A small network was trained on invented records. Each row is its activation on one of them, seen along a few directions.
After each row come some of the record's fields: KOROG, LALI, MOLET, LOVEF, KUG, VELU, ROKON.
Other fields move the rows too, some of them a lot.
In the rows, 500 means zero.
Strong random noise was added to every row along 16 fixed directions; ignore it. To show where, here is one row again and again, with new noise each time:
[674 529 352 439 386 583 268 708 525 800 548 361 428 562 475 484 668 317
 566 345 480 393 459 541 752 462 494 272 489 673 520 458 398 322 688 626
 445]
[463 329 343 525 305 566 705 433 479 436 331 409 568 554 411 520 561 374
 488 509 387 447 754 549 467 522 378 780 422 591 275 576 524 560 483 399
 537]
[560 500 532 509 468 643 439 504 590 512 540 614 652 542 442 541 425 453
 458 373 336 450 508 503 406 541 471 486 361 410 539 503 504 624 482 394
 643]
[523 563 584 533 525 642 770 498 430 514 518 596 427 481 635 386 572 331
 509 576 574 684 505 587 461 489 631 471 550 363 473 551 517 493 446 563
 169]
[478 541 416 567 457 565 718 487 384 282 377 355 604 437 559 520 285 484
 522 663 391 579 594 505 474 492 526 461 582 424 496 508 409 574 370 610
 200]
[300 268 322 368 412 518 579 404 617 617 560 202 675 456 451 488 604 404
 483 417 548 215 470 307 764 305 396 666 350 563 440 448 309 487 578 523
 630]
[555 579 337 310 396 529 582 479 481 513 329 498 443 453 437 541 450 505
 518 509 497 508 491 448 560 414 650 503 388 509 718 446 427 555 546 553
 440]
[430 674 687 405 237 621 503 707 419 390 832 365 411 329 438 295 521 334
 416 452 463 498 581 380 537 554 234 531 167 393 528 548 533 452 602 468
 184]
[340 559 461 428 553 442 467 445 561 524 451 407 630 378 548 545 516 749
 451 350 436 367 400 368 441 377 417 599 377 597 588 531 458 473 477 387
 641]
[425 411 547 366 540 536 593 445 498 628 666 624 625 573 521 463 494 422
 459 388 395 387 297 333 681 543 398 369 365 401 520 534 500 652 595 387
 651]
[551 576 712 452 493 665 571 602 487 525 578 709 555 533 481 521 383 476
 471 442 412 537 318 472 437 551 521 421 351 384 689 531 623 583 450 232
 545]
[492 501 414 406 511 430 453 497 444 494 490 399 558 558 482 478 395 568
 470 452 412 437 298 292 785 348 420 271 457 523 661 554 496 495 637 482
 524]
[669 570 570 675 544 603 385 602 632 656 359 452 603 503 538 609 550 640
 635 336 449 470 619 681 455 550 452 525 628 467 481 444 551 492 332 401
 582]
[612 479 611 612 524 657 611 256 713 624 584 528 497 485 616 493 593 726
 639 454 673 428 618 527 495 591 528 441 492 364 488 368 531 538 484 550
 481]
[348 351 516 390 500 365 591 662 313 493 548 361 471 363 475 495 421 385
 517 590 484 441 406 430 722 530 320 501 563 470 410 450 406 504 493 488
 432]
[339 181 375 532 459 367 448 166 589 237 515 410 502 586 328 483 523 389
 481 640 596 423 565 459 511 365 569 525 452 536 430 494 472 593 590 583
 672]
[464 509 673 570 511 644 437 718 558 568 710 407 582 301 588 534 440 672
 472 413 525 370 462 471 380 582 298 555 429 495 430 403 453 366 440 379
 494]
[778 470 399 592 414 721 280 795 500 650 381 556 458 461 422 620 410 286
 480 451 348 535 573 755 304 488 620 453 545 646 460 419 352 266 502 547
 441]

[568 353 421 525 492 453 559 462 406 297 613 511 442 499 489 356 294 520
 360 597 500 532 607 283 786 495 226 402 518 241 311 512 496 582 701 661
 387] : KOROG: logen / LALI: liru / MOLET: nepor / LOVEF: vube / KUG: gozop / VELU: lini / ROKON: zime
[712 541 381 485 557 422 125 720 492 505 510 661 379 405 418 509 412 458
 388 400 383 557 672 560 476 632 335 426 539 403 355 411 393 536 637 689
 593] : KOROG: pil / LALI: liru / MOLET: nepor / LOVEF: vube / KUG: gozop / VELU: nisu / ROKON: zime
[663 456 410 468 500 835 690 738 490 696 488 792 630 544 592 648 370 505
 364 435 399 460 476 536 281 717 473 626 446 554 318 468 455 492 477 316
 618] : KOROG: ridel / LALI: deg / MOLET: kalev / LOVEF: gom / KUG: fura / VELU: nisu / ROKON: gaz
[405 565 410 490 469 513 471 481 542 476 494 330 595 551 496 487 591 419
 491 488 511 470 474 490 438 378 614 489 492 668 553 578 443 413 502 551
 435] : KOROG: ridel / LALI: deg / MOLET: kalev / LOVEF: gom / KUG: fura / VELU: nisu / ROKON: gaz
[446 729 479 394 269 562 540 807 298 219 690 322 543 484 487 436 306 424
 428 631 383 525 527 379 481 704 342 379 345 549 543 578 524 560 520 540
 183] : KOROG: pil / LALI: deg / MOLET: dimi / LOVEF: vube / KUG: rud / VELU: nisu / ROKON: rofat
[657 464 583 571 400 655 610 372 538 615 479 616 574 696 429 461 475 490
 550 398 327 481 497 451 712 495 376 393 370 391 523 592 662 588 529 281
 580] : KOROG: vop / LALI: deg / MOLET: mog / LOVEF: robek / KUG: tel / VELU: nisu / ROKON: rofat
[230 774 623 574 413 371 536 514 407 132 480 267 613 557 501 393 636 482
 472 514 487 617 576 497 373 435 428 662 443 527 560 760 745 635 311 359
 364] : KOROG: pil / LALI: miru / MOLET: mog / LOVEF: gega / KUG: rud / VELU: voko / ROKON: rofat
[579 591 557 676 486 621 697 528 413 558 330 489 550 394 633 484 507 599
 508 431 323 607 702 597 401 483 346 675 563 437 327 592 552 390 372 441
 294] : KOROG: vop / LALI: liru / MOLET: mog / LOVEF: gom / KUG: tel / VELU: lini / ROKON: tam
[560 552 641 538 546 498 470 640 391 535 484 607 403 521 512 386 480 505
 385 422 443 604 369 437 638 356 374 466 478 441 536 641 657 355 563 304
 473] : KOROG: vop / LALI: miru / MOLET: nepor / LOVEF: vube / KUG: gozop / VELU: lini / ROKON: zime
[443 557 372 575 333 704 471 584 674 522 588 148 782 561 582 606 569 541
 603 483 539 252 605 513 452 591 503 536 467 650 470 428 402 560 379 526
 509] : KOROG: pil / LALI: liru / MOLET: dimi / LOVEF: gega / KUG: rud / VELU: lini / ROKON: rofat
[440 546 312 241 610 330 553 566 410 397 445 562 375 288 520 525 342 813
 415 582 690 515 471 282 622 528 436 562 511 322 586 323 393 665 591 687
 537] : KOROG: ridel / LALI: liru / MOLET: nepor / LOVEF: gom / KUG: fura / VELU: nisu / ROKON: gaz
[560 433 530 623 689 432 485 417 472 415 558 514 537 543 603 454 347 540
 469 566 512 573 440 462 624 436 497 242 685 335 506 482 470 500 533 687
 412] : KOROG: ridel / LALI: miru / MOLET: nepor / LOVEF: gega / KUG: tel / VELU: voko / ROKON: zime
[614 407 422 583 604 574 505 327 544 420 538 694 596 564 528 467 316 538
 358 451 334 508 522 384 438 474 397 429 486 414 368 574 472 535 616 580
 595] : KOROG: logen / LALI: deg / MOLET: nepor / LOVEF: gega / KUG: gozop / VELU: voko / ROKON: zime
[272 563 381 601 490 578 617 423 522 306 608 161 637 478 635 429 588 322
 440 621 594 525 511 484 432 311 639 537 548 628 438 612 336 380 444 742
 161] : KOROG: ridel / LALI: miru / MOLET: kalev / LOVEF: gom / KUG: fura / VELU: voko / ROKON: gaz
[545 465 490 604 590 559 667 604 440 544 514 472 550 589 691 454 485 716
 453 476 565 546 410 368 677 452 326 440 620 485 376 569 610 385 531 401
 441] : KOROG: vop / LALI: deg / MOLET: mog / LOVEF: robek / KUG: rud / VELU: nisu / ROKON: tam
[462 573 432 548 574 508 413 347 654 537 536 498 571 561 579 453 680 576
 487 354 530 495 522 495 443 397 565 482 475 514 493 542 487 506 501 583
 556] : KOROG: vop / LALI: deg / MOLET: mog / LOVEF: robek / KUG: rud / VELU: nisu / ROKON: tam
[731 419 425 498 561 650 623 576 467 602 436 579 479 634 506 437 405 181
 406 560 525 677 418 539 593 303 739 382 666 406 551 529 438 360 609 654
 301] : KOROG: ridel / LALI: miru / MOLET: kalev / LOVEF: gom / KUG: fura / VELU: voko / ROKON: tam
[334 215 396 424 452 460 484 475 480 506 591 387 642 382 383 524 359 310
 447 519 354 312 508 395 645 463 353 570 426 392 350 393 260 581 512 578
 614] : KOROG: vop / LALI: liru / MOLET: mog / LOVEF: robek / KUG: tel / VELU: lini / ROKON: tam
[294 372 555 480 661 402 471 531 556 512 692 525 527 325 549 417 605 434
 405 438 627 466 471 457 447 457 362 715 507 361 274 453 413 506 472 531
 622] : KOROG: vop / LALI: deg / MOLET: mog / LOVEF: robek / KUG: tel / VELU: voko / ROKON: tam
[490 476 640 482 457 513 561 394 616 491 387 645 408 433 400 503 620 569
 545 461 652 518 601 581 382 459 563 839 379 407 572 467 621 578 378 292
 653] : KOROG: logen / LALI: liru / MOLET: nepor / LOVEF: vube / KUG: gozop / VELU: nisu / ROKON: rofat
[424 435 545 706 501 512 412 547 554 262 523 173 672 447 451 493 324 562
 510 580 520 498 573 468 523 318 451 568 562 353 517 468 472 487 353 534
 423] : KOROG: vop / LALI: miru / MOLET: mog / LOVEF: gega / KUG: tel / VELU: voko / ROKON: tam
[512 421 468 639 534 636 496 302 682 474 321 423 668 432 451 522 430 443
 433 449 386 462 587 516 400 196 586 703 426 487 525 526 363 358 371 499
 523] : KOROG: vop / LALI: liru / MOLET: nepor / LOVEF: vube / KUG: gozop / VELU: nisu / ROKON: zime
[469 602 560 664 485 463 381 398 562 306 604 357 522 414 517 489 466 658
 502 526 500 479 676 541 318 598 409 471 521 506 422 491 492 492 452 621
 388] : KOROG: ridel / LALI: miru / MOLET: kalev / LOVEF: gom / KUG: fura / VELU: voko / ROKON: gaz
[415 395 639 432 523 440 489 482 423 585 613 564 370 321 438 381 578 202
 479 475 447 547 496 564 546 445 458 565 468 348 449 484 358 413 524 594
 368] : KOROG: ridel / LALI: liru / MOLET: kalev / LOVEF: gega / KUG: tel / VELU: lini / ROKON: gaz
[679 569 412 552 387 649 552 569 571 726 302 421 605 568 552 643 531 640
 609 370 379 388 630 572 451 597 485 590 523 697 472 481 524 433 453 363
 553] : KOROG: logen / LALI: miru / MOLET: kalev / LOVEF: vube / KUG: gozop / VELU: lini / ROKON: tam
[810 463 519 582 404 723 560 488 564 655 365 710 446 447 445 566 371 474
 534 472 367 530 689 645 386 607 503 568 467 415 475 403 475 414 488 493
 455] : KOROG: ridel / LALI: liru / MOLET: kalev / LOVEF: vube / KUG: fura / VELU: voko / ROKON: gaz
[457 411 403 628 509 498 442 340 554 417 601 517 446 637 535 430 678 445
 473 537 592 516 565 548 413 512 542 407 515 621 284 575 547 463 594 603
 502] : KOROG: vop / LALI: deg / MOLET: mog / LOVEF: robek / KUG: tel / VELU: nisu / ROKON: tam
[543 678 594 499 438 603 368 438 689 503 588 459 472 473 446 389 684 504
 479 359 674 518 588 467 493 341 540 597 325 383 651 484 557 470 520 548
 456] : KOROG: ridel / LALI: deg / MOLET: mog / LOVEF: gom / KUG: fura / VELU: nisu / ROKON: gaz
[362 594 456 579 634 503 491 555 465 500 465 514 602 583 631 450 678 431
 401 414 429 569 366 502 406 359 533 548 524 668 410 744 549 406 454 426
 462] : KOROG: logen / LALI: deg / MOLET: nepor / LOVEF: robek / KUG: gozop / VELU: nisu / ROKON: zime
[510 475 630 451 453 622 514 618 425 446 505 727 500 492 360 463 371 230
 364 495 319 625 434 528 374 424 537 590 349 359 594 561 556 551 446 304
 547] : KOROG: vop / LALI: liru / MOLET: nepor / LOVEF: robek / KUG: tel / VELU: lini / ROKON: tam
[443 404 649 683 600 584 629 422 584 431 595 487 584 611 599 391 594 477
 416 469 597 514 478 426 548 360 353 622 549 434 336 666 688 443 464 334
 504] : KOROG: logen / LALI: liru / MOLET: nepor / LOVEF: vube / KUG: gozop / VELU: lini / ROKON: zime
[658 699 386 438 449 608 632 408 494 484 438 647 524 654 567 414 478 517
 411 454 411 635 556 451 476 504 613 376 403 428 620 611 576 631 615 580
 389] : KOROG: pil / LALI: miru / MOLET: dimi / LOVEF: gega / KUG: rud / VELU: voko / ROKON: rofat
[446 520 475 444 690 346 486 460 417 481 480 677 593 489 566 551 352 681
 516 492 378 541 382 422 482 620 509 316 592 337 542 455 462 737 469 541
 640] : KOROG: vop / LALI: deg / MOLET: mog / LOVEF: robek / KUG: tel / VELU: nisu / ROKON: gaz
[336 442 395 393 509 464 486 792 417 378 551 447 475 385 545 501 498 539
 311 600 664 513 391 431 344 451 490 695 483 636 422 517 470 380 539 483
 504] : KOROG: pil / LALI: liru / MOLET: dimi / LOVEF: vube / KUG: rud / VELU: lini / ROKON: rofat
[316 588 469 562 589 465 621 278 503 390 496 488 643 425 634 545 519 593
 539 539 374 494 583 559 234 604 585 517 509 541 439 530 421 656 348 609
 459] : KOROG: pil / LALI: miru / MOLET: nepor / LOVEF: gom / KUG: tel / VELU: voko / ROKON: tam
[663 851 572 483 426 454 541 579 338 651 429 497 343 448 601 391 565 651
 567 359 311 591 567 475 621 589 313 300 490 575 554 647 607 355 587 498
 188] : KOROG: logen / LALI: deg / MOLET: nepor / LOVEF: vube / KUG: gozop / VELU: nisu / ROKON: gaz
[464 490 367 435 547 383 454 639 357 503 397 597 451 532 494 560 517 524
 446 499 452 535 469 508 470 584 429 539 551 618 393 551 521 528 527 432
 603] : KOROG: ridel / LALI: deg / MOLET: kalev / LOVEF: gom / KUG: fura / VELU: nisu / ROKON: gaz
[619 313 618 574 460 605 702 368 515 521 440 522 569 599 433 572 284 575
 587 573 449 454 489 441 618 515 462 433 517 398 537 447 603 516 460 313
 572] : KOROG: vop / LALI: deg / MOLET: mog / LOVEF: robek / KUG: tel / VELU: nisu / ROKON: tam
[547 521 602 370 364 447 600 463 569 495 393 281 430 307 338 594 378 663
 682 585 644 423 640 482 579 523 546 673 486 372 752 278 459 548 403 514
 470] : KOROG: ridel / LALI: miru / MOLET: kalev / LOVEF: gega / KUG: fura / VELU: voko / ROKON: gaz

Which values does each new row have?
[581 370 509 511 526 568 526 233 620 552 478 651 507 534 433 524 450 414
 543 550 502 482 490 520 528 466 682 405 471 371 594 412 430 555 501 599
 537] : KOROG: ridel / LALI: liru / MOLET: kalev / LOVEF: vube / KUG: fura / VELU: lini / ROKON: gaz
[668 475 570 467 437 627 434 565 493 437 646 653 441 423 385 446 267 372
 389 537 421 551 552 458 467 559 436 429 364 309 523 429 428 470 583 592
 393] : KOROG: ridel / LALI: deg / MOLET: kalev / LOVEF: vube / KUG: fura / VELU: nisu / ROKON: gaz
[609 434 534 476 480 423 416 499 509 326 508 451 374 526 346 461 366 522
 543 607 672 569 512 418 799 426 477 381 557 253 678 384 559 601 574 569
 473] : KOROG: ridel / LALI: liru / MOLET: kalev / LOVEF: gom / KUG: tel / VELU: lini / ROKON: gaz
[452 722 645 489 602 361 448 609 448 494 569 454 306 462 603 505 680 535
 594 556 706 581 410 609 477 627 558 400 649 588 550 505 601 469 421 525
 334] : KOROG: ridel / LALI: miru / MOLET: kalev / LOVEF: gom / KUG: fura / VELU: voko / ROKON: zime
[531 457 474 349 499 241 462 561 265 548 332 586 289 428 382 399 454 450
 325 430 322 611 437 439 606 302 320 578 471 581 494 673 562 295 693 419
 507] : KOROG: pil / LALI: miru / MOLET: dimi / LOVEF: gega / KUG: rud / VELU: voko / ROKON: rofat
[487 705 603 492 495 650 344 839 529 442 689 559 629 456 541 450 505 382
 281 329 403 548 499 496 268 514 356 648 351 401 456 613 553 508 462 390
 490] : KOROG: pil / LALI: liru / MOLET: dimi / LOVEF: gega / KUG: rud / VELU: lini / ROKON: zime
[549 612 432 408 354 449 395 715 614 638 519 321 457 639 447 577 810 644
 675 346 722 293 655 471 806 782 253 601 483 602 402 440 690 703 510 351
 743] : KOROG: logen / LALI: deg / MOLET: nepor / LOVEF: vube / KUG: gozop / VELU: nisu / ROKON: zime
[233 783 483 477 559 322 448 537 471 304 482 301 636 554 537 488 654 411
 602 500 523 527 438 534 517 509 551 488 589 527 612 627 554 710 296 506
 432] : KOROG: ridel / LALI: deg / MOLET: kalev / LOVEF: gom / KUG: fura / VELU: voko / ROKON: gaz
[580 588 257 358 571 383 722 344 363 457 198 711 421 678 538 488 467 474
 493 561 452 676 421 412 662 427 656 406 582 506 599 643 574 679 578 548
 459] : KOROG: logen / LALI: deg / MOLET: nepor / LOVEF: vube / KUG: gozop / VELU: voko / ROKON: zime
[507 515 186 421 505 521 660 457 509 483 126 581 528 521 528 548 585 518
 426 458 489 627 615 564 373 333 696 768 531 537 498 554 461 575 461 541
 534] : KOROG: vop / LALI: liru / MOLET: mog / LOVEF: robek / KUG: tel / VELU: lini / ROKON: tam
[479 519 642 424 480 464 382 532 410 726 642 559 363 513 418 511 631 108
 660 510 424 444 355 671 575 626 605 235 524 643 561 480 421 432 476 547
 408] : KOROG: ridel / LALI: deg / MOLET: nepor / LOVEF: gom / KUG: fura / VELU: nisu / ROKON: gaz
[567 271 577 495 506 526 607 574 431 614 460 612 349 566 416 559 486 322
 611 673 653 554 374 632 546 517 715 426 638 524 515 393 524 416 475 409
 535] : KOROG: vop / LALI: deg / MOLET: mog / LOVEF: robek / KUG: tel / VELU: nisu / ROKON: gaz
[460 590 468 555 473 682 651 515 528 515 456 467 729 594 589 545 500 410
 504 485 419 512 516 576 330 513 662 563 482 506 525 570 476 606 337 458
 425] : KOROG: pil / LALI: miru / MOLET: dimi / LOVEF: gega / KUG: rud / VELU: voko / ROKON: rofat
[493 556 375 422 465 437 618 852 280 488 635 274 558 558 649 410 461 396
 505 585 478 504 495 362 861 728 224 315 699 442 322 518 489 592 584 666
 235] : KOROG: ridel / LALI: liru / MOLET: kalev / LOVEF: vube / KUG: fura / VELU: lini / ROKON: tam
[391 516 556 533 529 513 366 492 670 492 462 326 711 407 459 630 460 592
 573 457 496 355 521 551 402 449 553 616 485 459 634 395 414 589 278 429
 671] : KOROG: pil / LALI: liru / MOLET: dimi / LOVEF: gega / KUG: rud / VELU: lini / ROKON: rofat
[731 491 524 474 334 638 482 694 463 426 613 696 379 691 417 450 446 473
 366 494 526 606 578 501 433 655 424 482 389 482 478 549 717 530 681 371
 563] : KOROG: pil / LALI: miru / MOLET: dimi / LOVEF: gega / KUG: rud / VELU: voko / ROKON: rofat
[278 569 433 327 458 406 381 762 444 454 487 402 511 338 401 544 533 460
 401 446 496 434 462 467 420 463 401 758 358 604 522 499 426 478 460 384
 616] : KOROG: ridel / LALI: deg / MOLET: kalev / LOVEF: gom / KUG: fura / VELU: nisu / ROKON: gaz
[468 667 435 395 415 494 404 685 568 549 643 396 563 645 512 414 755 456
 485 328 561 441 535 404 627 610 375 502 416 539 452 589 602 641 621 467
 576] : KOROG: logen / LALI: deg / MOLET: kalev / LOVEF: vube / KUG: gozop / VELU: nisu / ROKON: gaz
[520 471 655 580 477 374 383 327 341 290 490 678 371 477 309 446 296 266
 514 616 226 677 534 597 406 488 528 287 448 363 565 561 512 544 479 538
 366] : KOROG: vop / LALI: deg / MOLET: mog / LOVEF: robek / KUG: tel / VELU: nisu / ROKON: tam
